A small network was shown many inputs. Here are its activations along a few directions, one row for each input.
In each table, some parts of the input vary, and every possible input appears once, in random order.
Descriptions start from the smaller parts, as in this example, which fits no table here: one of 5 places around a ring, together with either a single point or one of 11 places along a line or (one of 2 separate values, together with one of 6 places along a line).
Shared parts are said once, and a part with two or three values counts as separate values.
In the rows, zero is written as 128.

Other details of the inputs vary at random and push rows far along two fixed directions, the same in every table; ignore that.

Rows:
R1: [ 98 135 123 112  78 123 124 149 128 113 109 130]
R2: [165 131 103  99 165 128 129  32 102  87 140 164]
R3: [144 136 149 176  93 191 134 196 173 165 120 126]
R4: [153 136 137  90 166 120 120  36 111  60 136 161]
R5: [ 65 114  81  52 178  48 141  38  99 123 154 189]
R6: [149 135 166 163 118 156 126 207 140 165 100 108]
R7: [203 157 171 186 133 224 124 123 150 114 122 102]
R8: [ 35 135  84 123 129  52 153 224 108 216  85 112]
R9: [ 44 112  57  56 153  70 153  43 129 128 173 216]
R10: [188 165 181 188 143 223 121 120 154 118 137  93]
R11: [165  90 179 155  91 124 111 217 136 129 117 101]
R12: [199 133 221 180 129 179  93 131 152  70 135  77]
R13: [ 25 102 107 103  65  65 132 222 132 186 119 123]
R14: [131 111 108 137 130 139 134 138 133 162 138 127]
R15: [165 110 164 158 105 143 116 211 131 155 113 101]
R16: [202 116 210 185 125 176  98 124 146  80 152  63]
R17: [222 104 191 178 117 178 101 131 137  79 150  65]
R18: [ 52  89 137 105 115  47 129 221 130 200 123 132]
R19: [150 199 107 126 189 147 137  20  99  70 116 115]
R20: [154 191  94 117 180 137 145  27  93  71 102 130]
R21: [ 53 108 151 101 117  53 125 227 138 190 107 142]
R22: [150 112 125 184  94 190 129 191 167 176 143 106]
R23: [182 162 168 191 124 237 124 121 172 114 151 107]
R24: [ 74 137  74 123 115  63 155 227 104 207  67 124]
R25: [ 81 101  58  44 169  44 142  42  92 125 150 193]
R26: [134 137 110 112 175 146 136  18 121  94 167 152]
R27: [ 84 142 131 115  88 120 119 145 135 118 121 121]
R28: [ 91 101  97 132  84 116 142 210 157 203 119 163]
R29: [162 113 116  95 164 117 119  29 103  75 161 139]
R30: [ 50  92  91 103  56  73 131 224 127 186 115 121]
R31: [137 146 103 179 125 141 139 204 113 179  89  65]
R32: [200 145 149 179  76 218 108 125 131  82 125  75]
R33: [ 70 108  48  37 157  45 151  44 103 131 137 226]
R34: [148 156 136 106 182 140 124  23 117  78 146 150]
R35: [155 117 153  90 152 104 112  42 117  32 140 159]
Each input here is: one of 5 places around a ring, together with either one of 2 separate values or one of 5 places along a line.
The inputs of R13 and R30 match in every part but the place on the ring of 5. If R16 is changed in the same way as R13 into R30, which row does it become?
> R17
Change only the place on the ring of 5 in R4. List by row number the other rows that result.
> R15, R18, R21, R29
List by row number the other rows that have the place on the ring of 5 in common with R11.
> R2, R15, R24, R28, R32, R33
Change only the choice among 2 separate values in R13. List by row number the other rows that result.
> R8

Rows:
R36: [164 153 163 191 110 198 125 197 158 165 113  83]
R37: [162 120 128 113 148 127 117  56 118  81 149 139]
R38: [126 136  90 117 133 125 142  88 114 116 131 141]
R39: [164 124 158 156 102 179 113 136 142 110 139  96]
R40: [168 160 139 165 131 192 124 100 141 110 129 113]
R41: [ 60 108 106  68 124  62 134 115 126 129 143 182]
R42: [112 134  86  86 172  98 138  59 101 116 138 160]
R43: [ 95 127  94 118 113 115 141 148 130 151 115 140]
R44: [138 159 152 170 128 136 123 176 120 133  94  62]
R45: [173 150 106 129 169 161 129  26 105  77 146 130]
R46: [171 128 126 115 138 151 116  24 117  60 157 133]
R47: [ 49 120  82  95 108  74 144 170 130 175 109 168]
R48: [116 129  92 114 132 111 143 122 115 138 125 137]
R49: [156 145 148 101 152 111 115  63  95  53 117 126]
R50: [178 117 191 193 113 179 114 204 156 146 123  80]
R51: [ 72  90 114  86 126  47 130 176 127 166 122 162]
R52: [ 99 103 151 130 113  98 133 197 145 167 125 136]
R53: [ 98 127 114 118 143 106 139 149 122 168 117 140]
R54: [ 89  91 127 117  91  77 127 215 134 183 116 130]
R55: [167 128 189 186 100 187 116 205 163 142 132  83]
R56: [158 132 147 137 123 173 112  78 133  79 151 122]
R57: [101 136 113 112 146 110 141 112 123 151 124 154]
The inputs of R38 and R46 match in every part but one. If R40 is changed in the same way as R38 into R46, which row does it become?
> R41
What do these inputs look like to the network?
> one of 2 separate values, together with either a single point or one of 10 places around a ring
Change only the choice among 2 separate values in R56. List by row number the other rows that result.
> R47

Rows:
R58: [169 155 114 134 165 155 129  49 110  98 130 121]
R59: [ 71 118 121 114  99  85 133 203 132 169 103 134]
R60: [ 96 116 104  73 154  82 131  66 123 109 148 192]
R61: [150 145 131 128 148 160 121  51 126  76 147 122]
R62: [ 88 115 116  95 128  88 126 110 121 122 139 150]
R63: [101 135  87 113 127 102 136 131 115 140 112 137]
R64: [197 128 169 157 128 169 114 108 125  78 131  97]
R65: [179 161 134 142 148 171 124  78 117  85 126 111]
R66: [ 95 115 113  94 111 102 127 112 133 129 141 163]
R67: [155 135 160 179  92 191 123 180 161 144 125  93]
R68: [162 141 145 183  97 194 131 176 153 147 127  93]
R69: [ 75 117 122 109 126  85 136 165 132 165 122 140]
R70: [ 84  90 135 110 110  56 132 213 132 174 114 135]
R71: [141 139 153 168 117 150 129 206 136 173 108  89]
R72: [166 112 173 167  94 161 113 189 135 130 119  84]
R73: [184 114 169 169  93 189 106 155 148 123 141  93]
R74: [ 92 116 120  97 140  81 128 110 123 127 140 153]
R75: [ 94 131  74  95 147  95 140  76 108 123 133 153]
R76: [167 141 133 194 100 197 133 173 149 151 121  89]
R77: [ 81 121 102 125 124  91 143 184 122 193 112 129]
R78: [ 87 125 122 102 136  82 135 138 126 145 117 146]
R79: [158 108 170 166 112 147 115 187 143 142 133  87]
R80: [ 87 132  79  77 152  87 141  59 106 108 144 165]
R81: [184 145 174 170 123 177 113 132 132  95 122  93]
R82: [ 72 108 134 111 113  62 132 205 132 177 111 141]
R83: [ 96 131 101 100 148  97 140 103 115 138 135 148]
R84: [ 96 132  95 111 127  88 138 161 115 164  98 137]
R85: [ 74 108 130 112  95  79 128 206 129 166 109 136]
R86: [161 102 173 172 103 159 113 223 159 163 127 100]
R87: [161 142 136 128 158 167 127  55 135  88 146 146]
R88: [166 147 123 130 162 171 134  53 124  96 147 145]
R89: [169 146 111 139 164 173 136  50 119 103 139 142]
R90: [ 89 133  98  68 151  71 136  66 108  99 123 175]
R91: [173 158 127 144 140 176 123  75 120  81 133 110]
R92: [160 118 132 108 147 139 115  32 114  60 159 131]
What do these inputs look like to the network?
> one of 5 places along a line, together with either one of 2 separate values or one of 5 places around a ring
The inputs of R60 and R89 match in every part but the place on the line of 5. If R81 is changed in the same way as R60 into R89, which row does it become?
> R84
Change only the choice among 2 separate values in R66. List by row number the other rows that result.
> R60
Change only the choice among 2 separate values in R86. List by row number the other rows that result.
> R73
